A small network was shown many inputs. Here are its activations along a few directions, one row for each input.
Each table varies a few parts of the input and shows all the possible inputs, shuffled.
Descriptions start from the smaller parts, as in this example, which fits no table here: one of 8 places around a ring, together with either a single point or one of 9 places around a ring or (one of 2 separate values, together with one of 6 places along a line).
Shared parts are said once, and a part with two or three values counts as separate values.

Other details of the inputs shift rows strongly along two fixed directions, in all tables alike. That doesn't count.

A family of inputs:
row 1: [-15.0  34.0  12.6   0.9  13.6  19.7  -6.7 -22.4  -2.6  22.6   5.6 -18.8
 -21.3]
row 2: [  5.9  38.0   2.9  -7.4  19.9  16.7 -14.7  -9.9  10.5   7.4  22.5 -15.8
 -21.3]
row 3: [ -8.7  19.4  31.1   4.5  22.4  11.2  -0.4 -21.5  15.8  13.6  18.4 -11.3
 -18.1]
row 4: [-22.9  31.9   2.9  11.3  10.0  14.2  -4.0 -13.7  10.0  16.8  -0.6 -22.0
 -30.0]
row 5: [ 18.2 -17.7   6.8  16.0 -42.2 -41.5 -18.9   5.9  -1.5  38.0 -28.7  25.3
 -11.3]
row 6: [-16.2   5.2  12.7   8.4  16.2  11.9  -3.9 -18.1  33.5   6.9  19.1 -19.0
 -25.3]
row 7: [  4.7 -25.2   6.5  -5.5 -29.1  -6.6  26.1  23.4 -36.6  -4.6 -25.6  22.1
  38.8]
row 8: [  9.9 -38.8   3.6 -10.1 -29.0  -5.0  10.7   8.5  -9.9 -14.7 -11.3  26.5
  37.8]
row 9: [ 58.4 -37.3   4.8  -2.0 -52.2 -97.9 -78.1 -17.5 -12.7  37.9 -35.0  38.6
   2.0]
row 10: [ 50.5 -18.6  -7.0  -3.9 -44.1 -54.9 -60.9   1.7   1.2  49.0 -11.5  51.4
  -8.2]
row 11: [ -1.7  35.2   6.8   1.0  10.1  17.0  -7.2 -21.4  -1.0  11.7  20.5 -21.4
 -24.5]
row 12: [-12.0 -12.7 -27.1  -5.6   3.9  19.4  31.5  42.6 -15.7 -42.4   1.0   6.6
  38.4]
row 13: [ -3.0   9.3   7.2 -10.5  28.6  14.0  -0.5 -28.8  23.4  15.4  15.2 -15.1
 -20.5]
row 14: [ -3.3  14.7   4.6 -11.4  34.8  11.7  -3.7 -17.6  12.4  13.1  19.6  -5.6
 -30.3]
row 15: [ -3.6  -0.6 -25.1  -4.4  -6.7  21.1  31.1  38.2 -16.5 -47.4  -4.3   1.2
  36.5]
row 16: [-13.6  10.9   6.1   5.8  34.3 -11.9 -25.3 -14.8  13.2 -10.1   5.1 -41.7
 -24.7]
row 17: [ -9.3 -33.1 -21.9  -3.0   0.5  18.0  42.4  19.7  -6.3 -36.5 -10.0   3.4
  40.4]
row 18: [-17.6 -21.4   0.5   8.6  -5.9  13.5  44.5  26.8 -12.0 -41.0  -8.1   8.1
  42.9]
row 19: [ -8.3  10.5  -4.8   6.1  32.3   9.5  -2.5  -9.1  22.0   9.2  15.9 -10.5
 -36.6]
row 20: [-12.4  -3.6 -23.1   1.1 -17.5  20.1  40.5  28.1 -27.4 -44.9  -7.7  -2.2
  35.5]
Description of these inputs: one of 2 separate values, together with either a single point or one of 9 places around a ring.
Changing only the choice among 2 separate values turns row 6 into row 8. The same change can be made to row 12. Which row results?
Answer: row 10
Change only the choice among 2 separate values in row 18. List by row number the other rows that result.
Answer: row 3

A family of inputs:
row 21: [ 33.4 -23.0 -14.0  -1.5 -49.6 -31.0 -13.4  18.2 -27.3   6.0 -26.1  40.6
  26.6]
row 22: [-32.5  49.6  24.6   3.9  59.4  40.5   2.7 -39.6  42.0  28.4  38.0 -45.2
 -61.1]
row 23: [-37.7   4.8  -6.6  -7.5  20.2  45.2  62.9  28.3 -31.5 -53.1  -0.5 -20.3
  41.3]
row 24: [-18.6  39.7  21.0  -9.1  86.5  -3.0 -42.8 -49.4  45.1   4.4  41.5 -70.1
 -60.8]
row 25: [ 25.7 -38.0  -1.5   0.6 -52.6 -33.3  -6.9   9.3 -24.2  13.0 -32.9  41.5
  28.9]
row 26: [-36.9  -0.3   4.0  -9.2  18.2  46.5  64.7  21.1 -26.9 -54.2   3.6 -18.9
  46.3]
row 27: [-28.5  60.0  11.5   2.9  55.5  42.2  -5.0 -26.5  38.1  19.2  43.1 -45.7
 -59.0]
row 28: [ 32.6 -27.5 -19.3  -0.6 -47.2 -23.1  -7.2  22.7 -16.3   5.2 -20.1  44.0
  23.2]
row 29: [-35.8  -5.8  -1.0  -6.3  19.3  51.3  69.2  25.0 -15.0 -52.2   6.6 -11.9
  43.8]
row 30: [ 28.7 -35.3 -16.2   8.9 -57.8 -29.8  -7.5  20.1 -12.6   7.3 -28.9  42.9
  24.3]
row 31: [-26.1 -28.7 -19.4 -22.3  54.2  21.0  39.1  21.1  -8.3 -85.8  13.3 -27.6
  47.9]
row 32: [ 26.0 -37.3 -12.7   7.9 -53.2 -31.3  -4.6  22.6 -14.3  11.6 -31.6  46.9
  22.2]
row 33: [ 34.2  21.5  12.4  12.6 -24.1 -44.4 -73.6 -31.9  22.6  71.6  -1.6  13.9
 -57.1]
row 34: [ 35.5  20.3  17.2  19.7 -28.9 -50.8 -77.9 -40.9  28.6  78.8  -4.1   9.9
 -66.7]
What is each input in this table made of?
Answer: one of 2 separate values, together with either a single point or one of 6 places along a line
Changing only the choice among 2 separate values turns row 22 into row 25. The same change can be made to row 29. Which row results?
Answer: row 26
Change only the choice among 2 separate values in row 30. List by row number the other rows that result.
Answer: row 34

A family of inputs:
row 35: [ -5.9  -7.0 -14.4  -9.3  -0.7   8.8  12.7  12.9 -13.7 -37.5   0.7  -9.8
  25.7]
row 36: [-11.9   5.6  -9.9   4.0  -6.7  18.6  26.0  27.3 -12.8 -24.0   4.2  11.4
  19.7]
row 37: [-12.6 -12.7   7.9  -5.9   9.1   5.5  17.7   9.7 -13.6 -29.9  -5.3  -3.0
  33.4]
row 38: [ -1.2  27.2  17.0   5.9  -4.4  10.7  -8.9 -29.2  19.2  32.0   9.1  -7.3
 -25.8]
row 39: [ -6.8  -3.8 -10.5  -4.6   3.0   2.8  17.4  12.8 -23.0 -35.6  -8.0 -13.0
  22.5]
row 40: [-15.3 -14.2   4.2  -6.1  13.0   2.8  19.2  10.3 -17.9 -27.3 -10.9  -4.5
  29.9]
row 41: [-7.9 -3.4 15.6 -6.3 15.3 -3.3 -7.0 -8.3 11.4  3.6 10.8 -9.3 -4.5]
row 42: [ 1.3 -1.2 -9.7 -3.7 20.9  0.6 -9.5 -5.6 11.9 -2.2  4.6 -3.3 -6.6]
row 43: [ -1.2   3.2  -6.3  -4.0  11.8   0.8 -17.8  -6.7  12.3  -2.9  11.9 -10.7
  -5.7]
row 44: [  3.7   1.4  -5.6  -2.9  17.3   2.8 -10.7  -6.3  15.3  -5.4  10.1  -2.7
  -3.5]
row 45: [-13.4  -7.9  -1.9   6.5  -9.9  20.8  30.6  23.9   2.6 -22.5  -5.5   1.0
  22.7]
row 46: [  6.7  37.1   9.1   5.1   0.8   6.2 -14.4  -5.8   9.6  29.5  15.8  -7.9
 -26.3]
row 47: [ -2.6 -18.7  -2.4 -11.4   8.6   7.5  26.2  13.3  -6.6 -30.3   5.8   0.8
  24.7]
row 48: [ -3.7   0.7 -10.7  -5.0  14.8  -1.0 -16.2  -5.7   8.1  -0.4   6.1 -11.6
  -7.7]
row 49: [  2.4  14.9   3.2   1.7   6.3  -5.7 -13.0 -10.2   1.9  -6.5   6.7 -18.3
 -11.8]
row 50: [ 44.5 -41.3 -10.1   5.8 -84.1 -51.5 -22.7   3.0 -20.5  41.0 -49.8  62.5
  23.1]
row 51: [ 30.7 -35.9  -4.5   4.5 -40.9 -50.5 -21.6  10.6 -24.8   3.7 -34.4  32.9
  25.0]
row 52: [ -0.8  10.3  11.9   3.1  12.7  -7.3 -10.4 -11.1   2.2  -2.4   5.2 -14.0
  -6.9]
row 53: [ 5.2 -3.8 -5.2 -4.9 20.7 -0.7  0.6 -6.3  9.9 -3.9  6.9 -2.7 -9.5]
row 54: [  0.7  32.7  16.8   1.6  -2.4  18.9 -11.5 -16.2   6.0  32.2  14.8   0.3
 -30.4]
row 55: [ -5.6  10.8   5.7  13.7   1.0   0.4  -8.4  -5.3  25.0  26.9  -2.8  -7.1
 -32.1]
row 56: [ 30.6 -36.2   7.1  -0.1 -34.2 -57.3 -44.0  -5.7   2.7  37.7 -21.6  32.9
  -4.6]
row 57: [  0.1  -5.9   3.1  -6.9  19.1  -3.9   2.4  -5.5   8.0   0.1   8.7  -6.8
 -11.3]
row 58: [ -6.7   8.5  11.0  17.3  -0.9   3.9  -1.8 -22.2  15.9  34.5   3.8  -4.3
 -35.9]
row 59: [ -8.6  -8.5 -18.2  -9.8   2.8   6.9  13.7  13.6 -17.5 -34.6  -4.6 -11.4
  22.8]
row 60: [-10.9   5.0  -5.2  -8.6  -8.6  31.0  32.6  16.1 -29.1  -7.3  -7.8  10.1
  19.0]
row 61: [-14.3 -12.6   2.7  10.5 -13.6  24.8  39.0   9.0  -8.4 -17.4   0.2   5.4
  21.7]
row 62: [  3.2  31.8   2.1   3.6   4.4   4.6  -8.9  -3.3   2.1  31.9   5.4  -8.1
 -26.6]
row 63: [ -6.8  25.3  -1.3  10.6   7.5   1.6 -10.4  -2.2  10.0  23.8   7.9   0.5
 -34.7]
row 64: [ 7.4 -1.3 -1.3 -4.2 17.1  1.2 -1.1 -7.3 13.6 -6.5 12.2 -2.2 -6.6]
What is each input in this table made of?
Answer: one of 2 separate values, together with either one of 6 places around a ring or one of 9 places around a ring
Changing only the choice among 2 separate values turns row 59 into row 35. The same change can be made to row 55. Which row results?
Answer: row 45
Change only the choice among 2 separate values in row 44. List by row number the other rows that result.
Answer: row 42
A walk changes only the place on the ring of 6. It starts at row 61 and steps to row 45. List the rest of the walk in order.
Answer: row 36, row 46, row 54, row 38

A family of inputs:
row 65: [ 24.4   2.1  -2.3   7.0  -1.6 -50.8 -53.2 -23.0   7.5  30.9  -4.7  -1.1
 -36.4]
row 66: [-31.9 -12.2   6.0   1.9  -0.1  38.2  69.5  28.5 -29.6 -21.4  -7.3  -2.9
  30.2]
row 67: [ 21.7 -47.1  -2.7  -8.0 -27.7 -34.0 -11.6   6.1   1.1  -1.4 -13.7  28.4
  35.7]
row 68: [-17.4  10.8  12.9  -4.6  48.5  16.6  -2.7 -20.4  27.1  -7.9  37.6 -21.2
 -18.8]
row 69: [ 18.9 -28.5 -13.7 -10.0 -25.0 -31.6 -18.3   2.6 -33.1  -9.7 -24.5  21.5
  29.4]
row 70: [-11.1  31.9  -0.6 -11.3  48.8   9.8 -10.2 -24.8   2.9  -5.1  26.0 -37.1
 -25.3]
row 71: [ 13.0 -32.9 -14.1   0.2 -25.8 -39.3 -15.9   8.2 -29.2 -12.9 -31.0  17.0
  24.8]
row 72: [ 31.8   1.6  -3.3   5.2  -2.6 -52.2 -52.2 -16.2  19.8  35.4  -2.4  -2.2
 -38.6]
row 73: [ 17.7 -23.3 -24.8  11.2 -61.3 -19.7  -8.4  34.1 -13.5  17.3 -26.8  50.0
   8.6]
row 74: [ 34.6  31.7  25.0   6.8 -34.5 -35.0 -61.9 -23.6  14.7  68.2   5.8  15.9
 -51.2]
row 75: [-21.1  11.2  14.9  -5.9  -2.2  41.9  59.9  17.7 -34.8 -29.8  -4.2   5.8
  45.6]
row 76: [ 17.6 -50.6  -5.1   5.5 -23.4 -38.8 -11.8  14.1  -0.2 -12.5 -12.0  34.0
  25.6]
row 77: [-27.3 -29.7  -4.0  -8.6  20.3  15.0  42.9  21.1  -2.2 -52.6   1.5 -14.9
  47.3]
row 78: [-27.8 -25.3  -4.8 -13.5  19.0  19.6  37.2  21.5  -7.6 -53.1 -10.4 -19.3
  45.4]
row 79: [ 37.7   7.2  -3.0  -4.6  -1.0 -44.7 -54.6 -22.9  17.7  39.8   5.3   1.3
 -36.6]
row 80: [-19.5  15.8  15.0 -13.7  43.3  18.7  -8.0 -24.0  27.6   0.4  17.7 -37.3
 -16.1]
row 81: [ 28.1 -24.3 -15.8   4.6 -57.2  -9.0   9.6  11.2 -12.6  36.9 -33.7  60.1
  16.0]
row 82: [-14.9  46.8  14.7  10.1  16.0  42.7   6.6 -44.0  30.3  16.9  32.9 -37.7
 -47.2]
row 83: [-25.0  14.4 -19.2   6.8  -3.5  38.7  39.4  41.4 -23.5 -39.7  -2.3  -8.3
  42.4]
row 84: [ -0.9 -12.3 -19.7 -22.6  25.8  24.4  36.9  26.4 -14.9 -58.9   4.8  -8.7
  40.1]
row 85: [-14.2  10.9   7.7   3.7  51.3  10.3  -4.9 -12.0  27.4 -16.4  27.2 -24.9
 -28.6]
row 86: [-23.6  -5.4 -11.0  12.5 -17.1  39.4  59.4  14.6 -14.0 -48.2  -4.3 -14.1
  33.1]
row 87: [-23.2  23.2  12.4 -11.4  43.0  19.4 -12.0 -27.6  11.3  -2.3  15.4 -37.7
 -19.8]
row 88: [-29.9  43.5   6.1  17.5  30.4  40.5  21.6 -17.1  29.9  35.2  13.1 -19.8
 -49.5]
row 89: [ 24.8 -19.8  14.4  18.6 -61.6 -35.4  -3.0  14.0 -24.3  22.3 -38.5  48.1
  23.1]
row 90: [ -4.1  21.3   1.2  -2.5  49.3   7.4  -7.2  -9.3  27.8  -9.7  20.6 -35.4
 -33.5]
row 91: [ 26.8 -35.3   7.8   1.0 -58.6 -19.9   7.1  10.0 -27.5  38.3 -27.2  50.2
  16.8]
row 92: [-21.6  56.7  24.5   8.9  24.8  19.3  -4.9 -10.1  16.2  16.2  25.7 -37.4
 -45.8]
row 93: [-23.7   5.8 -24.8 -12.8  -5.7  53.3  50.0  35.9 -23.8 -31.5   5.4  10.8
  29.3]
row 94: [ 33.4 -42.4 -10.8  -5.4 -20.5 -31.4 -17.9  12.0  -7.7 -14.1  -9.9  41.1
  25.0]
row 95: [-28.0  17.2  11.6  -1.5  40.6  10.9  -9.7 -20.9  13.9  -6.2   7.9 -40.3
 -23.1]
row 96: [ 34.5  36.8   5.6  15.0 -31.6 -24.2 -71.6 -23.4  23.2  75.4   6.3  15.9
 -47.8]
Changing only one part turns row 80 into row 78. The same change can be made to row 82. Which row results?
Answer: row 86
What is each input in this table made of?
Answer: one of 2 separate values, together with either a single point or one of 6 places around a ring or one of 9 places around a ring
A walk changes only the place on the ring of 9. It starts at row 80 and steps to row 67. List the rest of the walk in order.
Answer: row 68, row 94, row 84, row 79, row 70, row 69, row 87
A walk changes only the place on the ring of 9. It starts at row 65 and steps to row 72. List the rest of the walk in order.
Answer: row 90, row 85, row 76, row 77, row 78, row 95, row 71
